m =
[[  4 -22 -25   3 -26  11   1 -25  25]
 [ -5  13 -27  20   2   7 -10 -35  13]
 [  4   9 -29  54  16   4 -27 -33  17]
 [ 13 -27 -30  52  -7   2 -29 -12  30]
 [ -6   2 -23 -14 -19  13  10 -36  14]]
m[0, 0] -> 4
m[0, 7] -> -25
m[:, 3] -> [3, 20, 54, 52, -14]
m[3] -> [13, -27, -30, 52, -7, 2, -29, -12, 30]
m[:, 2] -> [-25, -27, -29, -30, -23]
m[4, 7] -> -36
m[0, 3] -> 3
m[2] -> [4, 9, -29, 54, 16, 4, -27, -33, 17]
m[4] -> [-6, 2, -23, -14, -19, 13, 10, -36, 14]
m[4, 4] -> -19
m[0, 2] -> -25
m[0, 8] -> 25
m[:, 5] -> [11, 7, 4, 2, 13]
m[4, 1] -> 2
m[3, 4] -> -7
m[2, 6] -> -27
m[4, 8] -> 14
m[3, 0] -> 13
m[2, 0] -> 4
m[2, 2] -> -29
m[4, 2] -> -23
m[0, 5] -> 11

a =
[[50 44 65 54 56]
 [45 77 23 49 56]
 [61 50 78 39 72]
 [12 66 47 45 66]
 [42 43 76 52 54]
 [35 66 47 44 66]]
a[-6, 0] = 50
a[1, -1] = 56
a[-1] = [35, 66, 47, 44, 66]
a[-2, 0] = 42
a[-1, -4] = 66
a[:, 3] = [54, 49, 39, 45, 52, 44]
a[2, 0] = 61
a[-1, 0] = 35
a[:, 2] = [65, 23, 78, 47, 76, 47]
a[-5, 0] = 45
a[0] = [50, 44, 65, 54, 56]
a[-5, -4] = 77
a[-3, -1] = 66

x =
[[ 18 -29 -35  16  -2 -14 -23 -13 -20  38 -31]
 [ 33  32  53  53  15  -9 -10  19   5  10  54]
 [ -9  14   8 -13   4   3  15  23   0 -20  -6]
 [  3  11  -3  -5   5  -2  22  23 -12  -1 -20]
 [ -5   8  26  12  14  -9  -2 -46  31   9  46]
 [ -5   8  25  12  13  -9  -2 -45  30   9  47]
 [  3  10  -3  -5   5  -3  22  23 -12  -1 -20]
 [ 33  32  54  52  15 -10 -11  18   5  10  55]
 [  3  10  -4  -4   5  -2  22  22 -11  -1 -20]
 [  3  10  -2  -4   5  -3  22  23 -11   0 -21]
 [ 33  33  54  53  16  -8 -11  18   5   9  54]
 [-21 -29 -29 -46 -51  59  14  -9  -4 -32  -1]
 [ 33  33  54  52  15  -9 -11  19   5  10  54]
 [  3  11  -2  -5   5  -2  22  23 -12  -1 -20]
 [ -9  14   8 -12   4   2  15  23   0 -21  -6]
 [ 19 -28 -34  15  -2 -14 -22 -14 -19  40 -32]]
x[0, 0] = 18
x[8, 7] = 22
x[:, 7] = [-13, 19, 23, 23, -46, -45, 23, 18, 22, 23, 18, -9, 19, 23, 23, -14]
x[5, 5] = -9
x[:, 8] = [-20, 5, 0, -12, 31, 30, -12, 5, -11, -11, 5, -4, 5, -12, 0, -19]
x[2, 3] = -13
x[10, 10] = 54
x[:, 5] = [-14, -9, 3, -2, -9, -9, -3, -10, -2, -3, -8, 59, -9, -2, 2, -14]
x[8, 1] = 10
x[:, 4] = [-2, 15, 4, 5, 14, 13, 5, 15, 5, 5, 16, -51, 15, 5, 4, -2]
x[7, 6] = -11
x[14, 1] = 14
x[8, 5] = -2
x[7, 10] = 55
x[11, 1] = -29
x[8, 0] = 3
x[:, 10] = [-31, 54, -6, -20, 46, 47, -20, 55, -20, -21, 54, -1, 54, -20, -6, -32]
x[9, 8] = -11
x[8, 10] = -20
x[6, 5] = -3
x[15, 4] = -2
x[4, 9] = 9
x[1, 2] = 53
x[0] = [18, -29, -35, 16, -2, -14, -23, -13, -20, 38, -31]
x[15, 1] = -28
x[7] = [33, 32, 54, 52, 15, -10, -11, 18, 5, 10, 55]
x[:, 2] = [-35, 53, 8, -3, 26, 25, -3, 54, -4, -2, 54, -29, 54, -2, 8, -34]
x[7, 9] = 10
x[15, 5] = -14
x[11, 8] = -4
x[1, 5] = -9
x[14, 7] = 23
x[13, 1] = 11
x[0, 2] = -35

data =
36	58	15	-26	-2
-17	-20	3	-8	-51
0	-19	-20	4	-8
9	33	60	15	-27
4	7	32	58	16
15	-27	-2	-19	-21
-25	-2	-20	-20	4
data[0, 0]: 36
data[6, 2]: -20
data[6, 3]: -20
data[1, 1]: -20
data[3, 2]: 60
data[5, 4]: -21
data[0]: [36, 58, 15, -26, -2]
data[5, 0]: 15
data[3, 1]: 33
data[:, 3]: [-26, -8, 4, 15, 58, -19, -20]
data[5, 3]: -19
data[3, 0]: 9
data[4]: [4, 7, 32, 58, 16]
